Each row below is a small network's average activation on inputs in which a field has the value named, seen along a few directions.
Values that are neighbours, or in one group, have similar rows; names and order tell nothing.
In the rows, zero is written as 500.
Strong random noise was added to every row along 4 fixed directions; ignore it. To show where, here is one row again and again, with new noise each time:
[475 426 567 642 529 466 626 490 524 472 874 743 438 529 465 615 571 271
 453]
[456 621 526 317 466 476 419 450 477 615 653 537 443 625 566 488 440 493
 470]
[443 590 556 395 453 655 402 517 580 458 617 477 493 694 699 359 560 478
 515]
[495 515 465 449 421 492 459 394 419 556 566 489 433 453 534 510 391 475
 553]
[481 534 611 499 467 681 480 576 645 343 657 511 516 718 692 344 675 426
 490]
[511 464 463 537 365 693 425 433 493 372 420 346 486 456 679 349 476 502
 646]


Values of DIREN:
des: [416 461 449 562 545 436 558 455 523 627 509 674 492 417 467 628 456 524
 461]
givi: [340 732 465 301 590 337 388 413 463 839 585 528 463 525 463 617 348 601
 455]
nema: [495 534 534 428 491 539 474 537 462 456 570 504 515 527 454 558 439 501
 509]
gobe: [651 414 592 553 490 393 677 592 463 378 478 587 558 397 238 631 571 489
 429]
nis: [409 400 300 707 529 443 476 327 326 611 495 445 459 118 370 650 319 435
 660]
tino: [545 446 479 440 445 433 516 522 407 467 298 491 568 367 408 568 443 585
 532]
vive: [394 523 526 460 577 366 530 474 567 682 549 670 480 534 480 598 481 545
 443]
baso: [483 722 608 229 488 507 416 590 547 504 563 473 465 732 544 423 519 603
 398]
papom: [315 564 422 452 647 581 379 511 515 608 659 530 531 592 498 476 491 434
 528]
fem: [530 369 453 705 615 628 520 584 560 266 410 413 586 464 494 398 611 420
 532]
nepum: [305 597 433 494 569 574 397 462 497 611 473 403 507 447 599 456 415 522
 570]
dem: [584 386 429 570 486 463 556 472 468 584 509 586 458 446 481 548 455 439
 477]
pavan: [546 452 466 493 584 444 485 513 470 615 541 580 452 581 478 556 488 450
 452]
rem: [497 697 577 205 513 400 388 547 517 693 563 529 484 785 574 463 469 550
 336]
zigor: [415 494 459 463 467 578 435 524 497 528 394 536 549 512 565 527 480 568
 533]
feva: [552 510 515 511 395 544 501 526 501 382 422 393 474 510 579 402 498 523
 534]
ruki: [543 520 539 451 680 406 534 579 534 566 589 610 508 691 386 533 595 429
 350]
dilo: [441 495 423 551 467 478 484 384 481 591 321 408 516 329 523 520 412 606
 611]
DIREN is arranged as a ring.
Question: Going along DIREN from zigor by way of its neighbour tino, in what order are givi, nema, fem, pavan, feva, ruki met?
Answer: nema, feva, pavan, ruki, fem, givi
Question: Which values are neighbours of vive? Give them in the order they are listed.
Answer: des, dilo
Question: Which values are neighbours of nis? Give them in the order they are listed.
Answer: papom, nepum

Values of LOS:
kidi: [665 266 450 585 490 459 619 520 508 486 336 683 507 416 401 627 527 549
 433]
vaze: [448 592 653 621 408 450 630 466 639 564 512 511 487 412 523 504 626 601
 481]
tonaf: [422 466 328 617 657 569 395 485 384 452 546 356 495 376 410 522 481 430
 565]
miv: [615 550 489 533 600 248 576 353 475 697 678 551 410 510 341 509 468 408
 383]
gebe: [349 464 572 558 743 511 550 683 606 479 535 629 629 641 480 600 641 434
 457]
gadi: [555 555 515 330 353 653 402 469 419 265 447 272 474 471 565 411 422 586
 639]
nen: [646 419 573 689 607 497 618 586 605 298 605 395 479 619 391 312 760 343
 380]
ritup: [450 594 616 295 707 355 553 641 634 690 557 775 557 853 470 607 633 599
 253]
nizir: [726 403 536 515 451 449 591 583 541 440 451 648 493 619 526 480 592 451
 333]
rodal: [468 681 482 246 275 356 497 337 387 623 258 404 581 254 455 580 377 758
 560]
mono: [830 345 588 513 359 327 640 622 426 381 454 566 483 584 429 502 603 450
 395]
keka: [556 614 516 269 437 498 410 497 381 633 688 582 358 586 516 518 269 455
 516]
narep: [439 587 521 371 311 389 530 469 404 396 453 431 530 320 383 568 370 637
 554]
lomur: [288 445 393 635 660 651 323 550 462 511 412 359 576 387 469 513 437 459
 652]
kul: [350 576 404 561 420 630 368 272 548 642 457 325 413 430 776 380 330 490
 646]
LOS is arranged as a ring.
Question: Going along LOS from kul by way of its neighbour miv, in what order are kidi, gebe, gadi, narep, lomur met?
Answer: lomur, gebe, kidi, gadi, narep
Question: Which values are neighbours of mono? Give them in the order they are listed.
Answer: nizir, keka
Question: Fewest steps between tonaf and ritup?
Answer: 3

Values of GERI:
bepon: [550 585 538 316 483 549 427 528 524 508 458 457 486 689 616 385 559 562
 465]
vel: [501 518 396 433 577 272 512 365 334 732 248 414 464 246 286 712 288 681
 535]
komo: [304 649 385 264 600 400 367 452 443 786 356 516 594 469 407 572 381 666
 483]
nolem: [686 497 557 471 445 574 524 582 528 265 318 275 540 526 475 319 659 572
 485]
koga: [386 582 469 439 466 415 462 399 349 740 870 696 360 435 501 678 297 328
 518]
sima: [455 422 299 598 335 613 402 252 355 572 370 352 386 175 603 489 151 510
 753]
dar: [438 411 418 632 538 531 496 463 481 448 383 459 570 378 479 505 483 499
 598]
bof: [458 357 517 762 560 687 551 615 616 270 668 584 574 572 573 413 726 288
 508]
buru: [664 470 656 537 341 392 658 520 577 414 662 627 422 584 515 511 572 456
 377]
zubi: [684 268 480 754 513 317 687 494 393 410 387 512 477 248 241 687 448 461
 495]
GERI is arranged as a line.
Question: Going along GERI from buru by way of its neighbour koga, in what order are bepon, vel, komo, sima met?
Answer: sima, bepon, vel, komo
Question: Fewest steps between nolem and dar?
Answer: 3
